Small tables with named rows and columns. After each table, cells are looked up by row and column.

Table Neset
	Vut	Fef	Denavon	Pizakib	Domor	Teza	Roge
Pogela	-2.44	-4.37	-5.09	-8.03	-2.11	-1.17	1.74
Fati	-1.33	1.94	-0.23	1.28	3.01	-5.33	-3.28
Nal	-0.94	-2.89	-3.49	-4.32	2.20	-6.55	-1.32
Dud	-0.86	-2.66	-2.45	-4.84	0.28	-4.83	-3.65
Tel	-0.65	-0.31	1.75	-2.47	5.61	-9.69	-3.09
Fato	-3.45	2.15	0.76	-4.27	3.45	-5.20	1.46
Dozonap	-4.18	3.45	2.97	-2.64	4.23	-5.99	-4.06
Kam	-1.45	-5.73	-7.10	-6.68	-2.34	-2.48	2.13
Seduno	-1.34	-1.41	0.67	-2.86	-2.04	-0.17	-4.38
Meruze	-1.53	0.20	-1.09	0.88	-1.10	1.80	-0.63

Fati, Roge -> -3.28
Pogela, Vut -> -2.44
Tel, Roge -> -3.09
Meruze, Domor -> -1.10
Dud, Fef -> -2.66
Fati, Domor -> 3.01
Kam, Pizakib -> -6.68
Meruze, Teza -> 1.80
Tel, Vut -> -0.65

Dogaru:
,Gemip,Terebig
Kuvo,67.8,93.6
Seri,56.3,78.7
Zov,96.8,67.2
Vug,20.0,86.5
Ked,36.6,89.1
Logi,74.1,72.3
Gagum,89.6,62.8
Suzu,44.1,71.6
Pavubi,76.7,84.8

Gemip of Ked: 36.6
Terebig of Ked: 89.1
Gemip of Vug: 20.0
Gemip of Suzu: 44.1
Gemip of Seri: 56.3
Terebig of Zov: 67.2
Terebig of Gagum: 62.8
Gemip of Zov: 96.8
Terebig of Logi: 72.3
Row with the largest Gemip: Zov

Zusoka =
cols = Pedane, Zale, Pekug, Mog, Surobe, Gaduku, Zil, Taku
Taroge: [131, 48, 127, 48, 61, 204, 125, 119]
Tilenon: [187, 205, 113, 199, 130, 85, 130, 130]
Pove: [58, 78, 146, 78, 151, 198, 130, 125]
Niriv: [150, 197, 124, 188, 155, 102, 131, 134]
Zerara: [65, 51, 144, 51, 123, 216, 129, 123]
Vuze: [148, 240, 123, 233, 192, 70, 134, 134]
Makebid: [80, 180, 140, 176, 208, 124, 135, 132]
Rez: [65, 144, 143, 141, 194, 152, 134, 130]
Bar: [88, 192, 138, 188, 211, 114, 135, 133]
Podefe: [170, 232, 117, 225, 166, 71, 133, 133]
Sel: [187, 156, 113, 151, 92, 119, 128, 126]
Resu: [65, 142, 144, 140, 193, 153, 133, 130]

Taku of Tilenon: 130
Mog of Rez: 141
Taku of Vuze: 134
Surobe of Zerara: 123
Mog of Tilenon: 199
Mog of Podefe: 225
Pekug of Zerara: 144
Pekug of Bar: 138
Zale of Makebid: 180
Zale of Vuze: 240
Mog of Sel: 151
Taku of Resu: 130
Pekug of Pove: 146
Row with the largest Zale: Vuze

Gul:
|  | Veg | Fekin | Vepa | Notatu | Duk | Melofuz |
|---|---|---|---|---|---|---|
| Bakoz | 96 | 68 | 143 | 116 | 113 | 79 |
| Patubu | 80 | 63 | 156 | 116 | 112 | 68 |
| Nokev | 188 | 188 | 88 | 124 | 123 | 203 |
| Vezal | 49 | 63 | 184 | 116 | 111 | 53 |
| Vipu | 153 | 99 | 99 | 119 | 117 | 127 |

Fekin of Patubu: 63
Melofuz of Vezal: 53
Veg of Patubu: 80
Duk of Nokev: 123
Notatu of Patubu: 116
Veg of Bakoz: 96
Veg of Vipu: 153
Notatu of Vipu: 119
Row with the largest Melofuz: Nokev

Mupake =
	Fifetu	Piva	Sape	Dasepa
Kovevut	0.6	0.2	0.4	0.5
Bagimuf	0.4	0.4	0.4	0.5
Kikase	0.4	0.4	0.4	0.2
Fabimik	0.3	0.5	0.4	0.8
Zulape	0.3	0.5	0.4	0.7
Niz	0.4	0.5	0.4	0.4
Lugemur	0.5	0.3	0.4	0.2
Fip	0.2	0.6	0.4	0.6
Gofirag	0.5	0.3	0.4	0.4
Fimam	0.0	0.8	0.4	0.7

Fifetu of Fimam is 0.0
Piva of Fimam is 0.8
Piva of Fabimik is 0.5
Dasepa of Fimam is 0.7
Sape of Gofirag is 0.4
Piva of Kovevut is 0.2
Piva of Fip is 0.6
Dasepa of Fabimik is 0.8
Piva of Lugemur is 0.3
Sape of Kikase is 0.4
Fifetu of Lugemur is 0.5
Fifetu of Bagimuf is 0.4
Sape of Fip is 0.4
Sape of Niz is 0.4
Dasepa of Lugemur is 0.2

